A small network was shown many inputs. Here are its activations along a few directions, one row for each input.
Each table varies a few parts of the input and shows all the possible inputs, shuffled.
A made-up example of a description, with smaller parts first: one of 4 places along a line, together with either a single point or one of 9 places around a ring or (one of 3 separate values, together with one of 8 places around a ring).
Shared parts are said once, and a part with two or three values counts as separate values.

Other details of the inputs shift rows strongly along two fixed directions, in all tables alike. That doesn't count.
To show where, the next rows are all for the same input, with only those details redrawn:
[ -2  30 -14  38  20 -17 -12 -12 -12 -26  21 -42  14]
[  9  17  29   3 -26   4   1 -13  21  13 -19  -5   8]
[  5 -14 -16   5  18  13 -13  12   0  -1  -2  17   1]
[  6 -19  -9  -1  11  17 -11  14   6   6  -9  26   0]
[  9  16  34  -1 -30   5   3 -14  24  17 -23  -1   7]
[  3   0 -11  16  16   1 -11   3  -2  -7   4  -3   6]
[  4 -26 -25   3  27  17 -17  20  -2  -2   0  27   0]

A family of inputs:
x1: [  7  19  24   3 -38  11  16 -18  24   8 -13  -8   3]
x2: [ -3 -12 -13  -5   3  23   1  10  -6   1  -5  32 -12]
x3: [  4  17  34  -7 -32   7  -1  -6   8  17 -20   4  -3]
x4: [ -1   5  25 -11 -17  -3  -3 -10  25  20 -15  -3  -1]
x5: [-12  13 -11  13  20 -14 -12  -8  -9 -25  26 -27  -5]
x6: [ -4  24 -11  27  17  -9 -10 -11 -16 -35  27 -29   2]
x7: [  2 -40 -21 -10  18   2  15  23 -19   9  -4  19  -1]
x8: [ -4  31 -19  33  11  -9   3 -15 -16 -34  27 -35   1]
x9: [  6  -8  14 -11 -15  -4  31  -9  -4   0  -6  -7   1]
x10: [ 13   4   6 -14 -14 -10  22  -9   3   6  -9  -8  18]
x11: [ -3 -16  -4 -13   9  16 -10  14   8  -1   8  31 -12]
x12: [  8 -23 -23 -18  16   0   8  19 -18   5  -4  21   9]
x13: [  3  11 -21   5  18 -18  15  -7 -23 -31  22 -25  14]
x14: [ -4 -20  -7 -13  14   4 -16  17   1  16  -4  20 -10]
x15: [  0  12  21  -4 -19   3   1  -8  24   5   2  -3   2]
x16: [  4  -7 -14 -15   7  -4  10  13 -23  -3   1   6   8]
x17: [ -9 -16  -8 -10  15  14 -15  16  -2  -1  10  31 -13]
x18: [  2  15  28  -3 -22   0   0  -8  28  18  -9  -1   4]
x19: [ -4  12  20  -2 -20 -18  -4 -10  11  19 -12 -13  -6]
x20: [ -7   5  -9  16  10 -20  21  -9 -29 -21  17 -31   6]
x21: [  9 -13  17 -15 -22  -2  33  -9   7  10 -13  -4   6]
x22: [  2  -5  12  -7 -15  -8  26  -1 -12   8  -8  -9   2]
x23: [ -3   7  24 -12 -22   0   1 -14  24   9  -8  -8  -3]
x24: [  8  14  36  -5 -37  10   6 -18  26  10 -18  -1   3]
x25: [ -1  16 -15   5  15 -20  13  -7 -30 -27  19 -25  15]
x26: [  6  22  13  14 -23   3  11 -15  15   8 -11 -14   7]
x27: [  5   6 -23   7  15 -18  13  -7 -17 -26  21 -27  19]
x28: [ -1  19  23   1 -15  -8  -6  -3  12  16  -2  -6   1]
x29: [ -3 -15  -4  -7   8  20 -11  11  -6  -2  -3  32 -10]
x30: [ -2  30 -14  38  20 -17 -12 -12 -12 -26  21 -42  14]
x31: [ -7 -19 -13  -9  18  12 -19  26  -6   6   8  30 -11]
x32: [  5  21  22  10 -17  -5  -5  -8   3  10 -10 -11   5]
x33: [ -9   7  32 -20 -23   3  -1  -9  15  15 -12   6 -10]
x34: [ -8 -31 -21 -15  16   9 -10  13   2  -4   3  28 -22]
x35: [ -4 -30 -15 -13   6   7  -8   8  12   3  -2  20 -13]
x36: [-11  -7 -10  -5   7  -6 -14   8  -9   2   2   3 -14]
x37: [-10  -4  -1  -8   9  -1 -15   9  -7   4   4   2 -11]
x38: [ -7 -10 -17   5  15 -11 -11   1   6   0   3  -5  -5]
x39: [  1  24  14   7 -24   4   8  -7  -1   7  -8  -8  -1]
x40: [  4 -44 -23 -11  18   6  18  19 -10   6  -4  21   2]
x41: [-18  16 -13  17  15 -21 -12 -10 -17 -23  23 -28  -8]
x42: [  5 -15 -16   2   6  17  -2  17  -4  15  -9  27  -5]
Q: The inputs of x31 and x17 match in every part but one. If x37 is changed in the same way as x31 into x17, which row does it become?
A: x33
Q: Describe the family of inputs behind these rows.
A: one of 6 places around a ring, together with either one of 2 separate values or one of 5 places along a line
Q: Which other rows does x14 become when the place on the line of 5 takes its other values? List them by row number.
A: x19, x28, x32, x42
Q: Start at x8 and move only the place on the line of 5, one step at a time. The first step leads to x6. Which rows follow, in order?
A: x11, x5, x34

A family of inputs:
x43: [ -5 -12 -13   8  18   4 -12   9   2  -4  10   5  -6]
x44: [ -1  -4  32 -20 -28   8   8  -4  18  21 -18  15 -10]
x45: [  1 -11 -21   5  13   1   6   7 -13  -9   7   5  -1]
x46: [ 11  -3  32 -23 -29   5  15  -4  18  22 -23  13   4]
x47: [ -3  -7 -16   8  19   5 -13  11 -14  -8   5   7  -4]
x48: [ -1 -12   0 -12  -1   5  -7   3  14   9  -8  16  -7]
x49: [  0  10  -6  11   3 -21   8  -8 -13 -10   9 -32  12]
x50: [ -8   0 -12   0  13 -10  -7  -1 -11 -12  12  -8  -6]
x51: [  2 -12 -13  -3  14   9   0   7  -5  -7   4  16   3]
x52: [ -4  57  32  18 -29 -25   6 -30   1  -7   9 -52   9]
x53: [ -2  24  -4  19   4  -9 -10  -6   0  -8  13 -21   6]
x54: [  4 -10  -6   4   7  14 -15   8   6   5  -7  17  -2]
x55: [ -1 -12 -21   2  20  -3   5  11 -17  -3   5   2   3]
x56: [  9  -7  16 -17 -23  16  15  -4  15  11 -17  17  -1]
Q: Describe the family of inputs behind these rows.
A: either one of 6 places around a ring or (one of 2 separate values, together with one of 4 places along a line)
Q: Which other rows does x48 become when the choice among 2 separate values takes its other values? List them by row number.
A: x50
Q: Which other rows does x47 become when the place on the line of 4 takes its other values? List them by row number.
A: x44, x50, x52

A family of inputs:
x57: [  1   6  11 -11 -13  -7  18  -6 -10   1  -3  -5   5]
x58: [ -8   2 -14   6  14 -14  11  -7 -13 -19  20 -23  -1]
x59: [-12  28  -2  12   7 -17 -13  -8 -12 -16  20 -23  -1]
x60: [  0 -34  13 -37 -11  15 -13  18  21  36 -27  45 -17]
x61: [  6 -47   4 -41  -7  13  13  22   7  32 -30  46  -8]
x62: [  6  37  39  10 -33   2   0 -23  25   9 -13 -21  11]
x63: [ -8  27  39  -3 -35 -17  -2 -26  26  13  -7 -27  -5]
x64: [ -3 -20 -24  -4  22   1   8   9 -27 -19  15   5  -5]
x65: [ -5 -36  11 -38 -11  27  -8  14  28  26 -20  55 -28]
x66: [  3  40  37  18 -36   3   1 -24  20  12 -18 -18   4]
x67: [ -7 -27 -30  -1  27 -11   3  11 -15 -10  15  -3  -2]
x68: [  3  -5 -26  19  34   4 -22  11  -4 -16  15   5   7]
x69: [ -3 -15 -25   0  26  -9   4  17 -29  -8  13   1   2]
x70: [-13 -11 -20   0  24   5 -20  12 -12 -19  19  12 -18]
x71: [  7  10 -26  30  18  -5   4   0 -17 -23  18 -22  14]
x72: [ 14 -32  -7 -15  -6  32   9  17   6  21 -29  49  -3]
x73: [ 11 -11 -33  12  29   1   0   8 -12 -20  12   1  15]
x74: [ -2  22 -19  42  23  -5 -18  -2 -12 -24  25 -27   7]
x75: [ 15  30  31   3 -37  -2  23 -25  17   5 -15 -24  21]
x76: [ -4  36  41  -3 -35 -15   0 -18  13  18 -10 -24  -1]
Q: Describe the family of inputs behind these rows.
A: one of 2 separate values, together with either one of 4 places along a line or one of 6 places around a ring
Q: Which other rows agree with x64 in the choice among 2 separate values? List them by row number.
A: x57, x58, x61, x67, x69, x71, x72, x73, x75
